Each row below is a small network's average activation on inputs in which a field has the value named, seen along a few directions.
Related values have similar rows: they may be neighbours, one step apart, or belong to one group.
In the rows, 500 means zero.
Strong random noise was added to every row along 16 fixed directions; ignore it. To show where, here is one row again and again, with new noise each time:
[586 363 513 420 440 615 467 814 318 377 254 567 516 591 799 702 386 639
 529 661 453 522 307 470 543 476 269 436 542 497 601]
[529 401 752 712 413 451 689 354 539 353 342 563 350 403 520 142 446 229
 859 266 476 713 347 551 474 221 329 796 452 760 477]
[476 807 410 557 472 663 382 493 675 506 242 506 559 470 420 538 561 617
 504 346 659 504 586 575 568 565 402 460 630 590 479]
[384 509 392 737 451 445 450 272 764 605 634 609 437 423 416 342 557 476
 394 364 516 536 707 512 551 690 681 520 634 360 526]
[734 450 712 524 529 611 618 612 466 526 413 346 751 163 224 461 683 428
 649 334 607 419 273 544 490 456 649 375 526 781 644]
[652 544 343 393 364 518 522 462 454 421 659 672 593 569 367 790 217 465
 372 692 631 314 382 600 584 602 537 364 480 431 671]
[423 510 586 527 571 592 574 607 546 364 382 393 418 583 664 684 720 553
 675 591 413 526 494 538 482 563 253 661 575 576 837]
[483 882 442 613 552 758 238 268 694 588 444 509 473 730 515 381 284 572
 524 273 657 497 714 504 418 595 510 541 503 384 194]
[557 629 564 634 446 399 531 353 527 564 767 631 415 595 404 468 444 383
 484 354 752 387 461 424 546 654 558 510 573 381 627]
[368 380 333 489 480 533 303 582 605 319 260 654 501 497 583 558 537 792
 468 604 228 640 437 564 632 468 347 571 470 475 561]
[547 464 370 506 493 726 368 874 438 347 307 453 473 954 491 451 240 737
 498 433 578 491 493 284 337 528 466 520 533 452 471]
[345 375 663 496 419 512 465 519 419 708 327 423 436 333 669 254 521 333
 507 493 452 602 613 370 463 549 486 581 680 365 288]
[339 603 596 411 514 573 386 527 415 516 465 473 369 678 728 654 446 578
 453 675 570 495 489 379 506 492 347 367 557 370 352]
[459 620 692 432 455 379 572 322 506 298 614 515 323 624 163 389 569 437
 457 725 493 303 384 501 452 292 697 717 433 583 516]
[520 497 619 474 508 315 338 482 455 300 559 897 270 642 723 578 524 731
 485 466 636 579 335 476 684 442 399 400 416 381 465]
[330 323 632 420 339 518 572 559 447 286 394 549 357 514 454 432 506 496
 586 575 574 642 483 405 444 511 515 552 596 536 481]
[561 163 630 381 595 565 294 494 406 429 672 574 579 485 289 439 439 537
 621 481 389 503 294 421 497 611 623 581 346 366 618]
[550 739 401 663 526 514 480 309 711 459 601 495 551 565 314 469 488 621
 377 520 420 350 479 590 492 392 696 494 418 562 465]


Values of U:
u16: [499 217 359 225 495 151 435 513 372 410 800 751 448 494 327 511 466 490
 423 402 594 585 557 470 641 582 556 430 367 333 569]
u4: [269 624 400 366 456 473 648 613 403 455 622 286 451 837 228 495 293 379
 536 421 712 507 533 269 300 488 432 457 440 527 372]
u11: [336 601 510 352 510 776 206 368 475 274 568 590 470 726 708 791 582 868
 569 597 417 561 539 478 478 916 434 655 497 311 598]
u14: [620 236 571 567 437 592 557 850 436 408 438 555 617 436 520 427 674 794
 549 288 670 637 520 360 360 773 767 410 620 496 571]
u9: [637 482 280 472 407 421 691 564 412 537 579 366 824 349 549 470 423 498
 573 370 222 542 477 560 429 578 442 740 385 541 619]
u12: [345 116 382 660 480 488 398 392 719 338 427 754 306 414 583 435 593 516
 589 558 338 803 651 641 645 532 390 677 589 483 720]
u5: [379 267 476 554 556 617 577 500 531 393 629 432 441 607 478 635 465 471
 527 622 432 531 463 462 431 515 571 360 470 560 592]
u1: [434 419 788 263 778 674 465 387 406 498 701 307 413 554 604 760 512 358
 861 554 698 677 554 502 405 470 274 291 316 531 422]
u13: [457 358 616 595 471 679 508 549 451 519 457 349 439 661 434 313 425 456
 408 679 379 386 502 359 266 509 803 622 556 469 367]
u6: [610 579 487 317 549 412 438 562 414 528 371 472 548 431 376 342 624 488
 449 386 437 392 596 544 495 468 586 687 438 534 418]
u8: [507 719 496 826 687 576 508 343 659 694 648 234 557 521 378 471 624 457
 501 449 464 372 384 455 546 296 421 422 510 690 594]
u18: [251 532 410 497 351 554 745 542 471 523 598 247 615 483 687 632 549 637
 475 672 396 645 651 392 284 708 542 497 580 433 460]
u3: [572 454 295 775 796 468 499 529 678 688 631 453 380 749 752 628 442 462
 400 597 379 434 642 594 515 381 369 362 441 419 638]
u2: [361 511 529 400 683 488 439 501 422 615 603 358 583 522 724 636 551 644
 522 626 274 564 466 437 431 499 404 455 300 360 351]
u17: [504 150 484 403 660 564 208 342 514 494 717 680 612 334 458 551 474 608
 550 341 413 655 463 543 584 687 697 260 293 349 365]
u7: [818 366 652 573 744 594 372 371 565 397 533 654 428 421 492 598 548 430
 680 434 582 496 321 739 677 252 404 367 359 742 679]
u15: [525 497 559 684 537 397 374 316 542 608 690 675 455 455 787 530 555 626
 302 655 318 415 389 501 645 522 614 425 489 290 481]
u10: [371 771 680 519 214 598 619 511 352 412 257 357 395 592 410 272 549 506
 348 654 557 331 424 323 329 398 721 677 714 648 203]
U is arranged as a ring.
- A walk along U starts at u17 and steps to its neighbour u10. Put u16, u14, u5, u13, u8, u7 in the order it reaches them. => u16, u7, u8, u14, u13, u5
- Which values are neighbours of u1? Give them in the order they are listed. => u12, u18
- Which values are neighbours of u2? Give them in the order they are listed. => u3, u15

Values of D:
d9: [611 545 623 553 554 547 294 379 415 761 664 605 511 464 626 481 467 427
 509 325 689 446 486 434 601 734 462 465 581 265 500]
d13: [569 579 651 363 623 568 429 505 390 664 400 423 546 425 597 584 611 281
 695 457 453 405 472 588 537 681 210 793 518 426 749]
d1: [654 371 413 339 635 501 559 654 452 591 447 425 602 401 611 627 493 318
 635 366 477 521 679 639 482 614 360 514 448 495 658]
d12: [732 580 555 733 586 599 607 636 514 583 519 357 529 639 517 491 469 488
 474 494 591 321 441 450 395 417 627 402 556 593 584]
d14: [409 573 409 433 587 583 367 415 611 489 476 490 537 455 522 574 564 611
 527 372 537 631 656 560 531 547 464 357 459 506 372]
d8: [617 374 504 647 472 562 428 468 458 554 507 608 491 614 694 411 282 427
 494 588 276 417 403 502 478 563 487 753 479 320 590]
d3: [560 589 429 313 607 255 566 521 591 433 522 632 308 575 596 558 568 482
 475 471 670 568 863 664 490 384 498 422 397 474 401]
d16: [543 662 618 321 555 471 594 366 403 640 602 411 431 492 647 582 535 242
 539 524 608 393 717 584 422 619 469 592 516 415 478]
d18: [446 687 625 230 550 401 665 553 408 360 571 303 467 677 408 456 594 556
 544 480 549 449 653 411 240 463 669 590 361 532 302]
d7: [486 472 534 494 357 430 548 613 472 548 104 570 411 248 648 313 654 444
 389 521 487 550 603 572 584 386 528 512 697 588 333]
d11: [245 559 419 589 469 485 696 609 590 577 408 168 602 409 449 462 680 547
 431 562 302 526 550 406 396 441 520 451 601 614 472]
d4: [508 428 614 475 524 496 240 671 378 756 371 425 661 267 224 225 718 542
 453 338 447 428 319 297 610 595 537 653 627 426 550]
d6: [798 295 596 508 533 605 401 619 449 499 413 683 630 332 455 533 451 470
 674 302 675 531 323 575 604 637 472 416 509 531 720]
d10: [468 520 563 392 533 373 597 631 306 585 568 338 593 516 686 478 521 544
 565 527 351 544 428 367 406 438 357 599 396 416 426]
d2: [252 479 320 600 195 381 838 497 416 421 578 301 667 453 451 401 395 501
 522 552 174 623 348 333 380 491 412 751 477 593 530]
d17: [292 582 486 536 434 646 493 478 508 518 416 321 569 493 467 530 460 541
 526 594 462 583 442 406 475 439 376 461 557 580 395]
d5: [678 536 438 430 521 457 522 731 348 506 752 482 596 691 248 590 480 534
 510 268 799 366 414 323 477 746 513 465 508 442 776]
d15: [467 238 613 438 454 437 546 647 337 497 501 385 603 426 398 328 462 553
 402 720 213 447 252 343 410 321 703 518 407 482 352]
D is arranged as a ring.
- Which values are neighbours of d18? Give them in the order they are listed. => d13, d1
- Which values are neighbours of d5? Give them in the order they are listed. => d9, d2
- Which values are neighbours of d6? Give them in the order they are listed. => d12, d15
- Which values are neighbours of d17? Give them in the order they are listed. => d4, d10

Values of L:
l2: [566 692 242 764 402 677 633 535 624 554 454 405 828 355 598 889 609 677
 315 701 271 324 353 655 574 676 538 368 618 634 794]
l1: [438 507 489 627 395 662 485 543 519 332 354 543 575 540 384 445 397 658
 677 440 437 645 197 443 492 450 327 677 455 634 582]
l13: [409 437 609 236 430 332 546 549 230 560 527 487 504 377 515 459 483 376
 470 569 477 499 375 399 520 440 407 510 411 416 351]
l9: [408 531 249 906 560 549 479 657 661 435 503 422 457 726 483 554 527 674
 540 319 493 580 307 362 613 381 158 376 551 674 786]
l3: [592 345 488 624 621 705 464 537 659 192 470 548 311 791 538 596 372 625
 545 511 592 523 457 552 446 287 583 204 418 705 477]
l4: [648 560 721 522 559 635 478 328 363 594 579 418 465 577 674 563 227 249
 639 591 567 417 391 491 492 342 399 443 435 539 370]
l14: [588 507 498 676 503 432 622 618 457 656 588 411 520 540 331 420 537 388
 449 349 744 439 494 325 521 506 558 337 645 555 595]
l7: [543 325 484 555 370 572 404 398 470 453 507 691 670 357 354 510 305 503
 549 567 397 535 207 537 609 560 515 572 445 476 568]
l8: [624 475 664 573 474 505 621 281 597 363 552 709 347 426 557 625 547 325
 551 519 725 472 576 716 571 538 645 364 584 609 594]
l15: [516 465 249 575 406 587 492 524 634 345 503 672 468 750 582 748 253 513
 474 666 484 445 595 624 540 696 356 619 586 375 815]
l5: [635 671 514 696 616 794 576 492 531 718 583 187 475 690 619 659 423 362
 420 687 630 260 624 524 363 467 574 355 683 576 528]
l10: [458 357 346 315 543 510 490 429 576 463 481 522 455 444 753 664 399 408
 600 565 397 689 808 684 514 530 292 467 438 417 509]
l6: [608 458 546 589 505 624 286 355 558 423 341 606 552 393 135 303 605 532
 460 609 218 298 209 649 578 394 677 893 442 639 657]
l11: [570 425 416 504 567 558 416 659 536 495 342 508 549 494 486 514 462 622
 411 619 373 442 390 553 531 355 468 434 456 540 556]
l12: [551 450 763 618 700 457 412 626 494 490 556 415 282 742 326 310 679 487
 493 523 501 287 307 317 480 309 564 591 532 511 692]
A value of L combines one of 5 hidden first parts with one of 3 second parts; all combinations occur once.
- Changing only the second part turns l7 into l14. l11 has the same second part as l7; what does that change turn l11 into? => l9
- Changing only the second part turns l3 into l10. l6 has the same second part as l3; what does that change turn l6 into? => l5

Values of G:
g7: [692 393 577 504 599 532 493 699 426 465 665 470 594 578 395 523 567 662
 517 363 638 424 394 387 416 603 706 344 453 480 610]
g10: [533 258 428 715 651 612 382 356 694 505 469 606 415 491 757 527 430 445
 567 578 222 601 567 697 568 436 395 560 433 471 603]
g3: [396 399 629 255 491 409 523 496 408 337 475 449 408 502 333 329 614 464
 564 557 391 524 559 467 392 438 620 748 414 515 410]
g4: [654 312 538 747 665 761 415 556 614 666 367 494 360 537 882 544 353 358
 516 445 645 557 679 568 487 440 493 118 634 526 398]
g9: [505 511 454 691 593 563 358 313 669 646 454 491 491 436 442 292 503 385
 552 338 370 526 571 567 543 484 462 663 492 504 501]
g2: [572 326 474 574 684 498 330 586 497 866 453 449 579 363 657 433 524 369
 460 479 333 465 567 501 592 575 404 527 553 301 586]
g1: [556 587 520 588 413 399 512 454 423 533 530 600 528 544 514 376 351 446
 589 419 465 503 283 449 568 441 302 735 453 455 556]
g8: [597 485 716 511 527 498 535 283 345 537 720 433 684 310 414 468 505 389
 693 422 351 469 133 486 527 446 481 609 309 602 541]
g6: [354 503 225 456 496 584 599 474 636 557 417 301 635 370 479 629 428 438
 457 568 379 600 713 635 458 440 453 304 484 608 368]
g5: [310 710 425 482 347 434 456 410 487 510 645 553 607 522 449 587 462 711
 370 520 538 502 392 351 555 668 502 432 520 349 424]
G is arranged as a line.
- A walk along G starts at g8 and steps to its neighbour g3. Put g7, g10, g4, g9 in the order it reaches them. => g9, g4, g10, g7
- Which values are neighbours of g1? Give them in the order they are listed. => g2
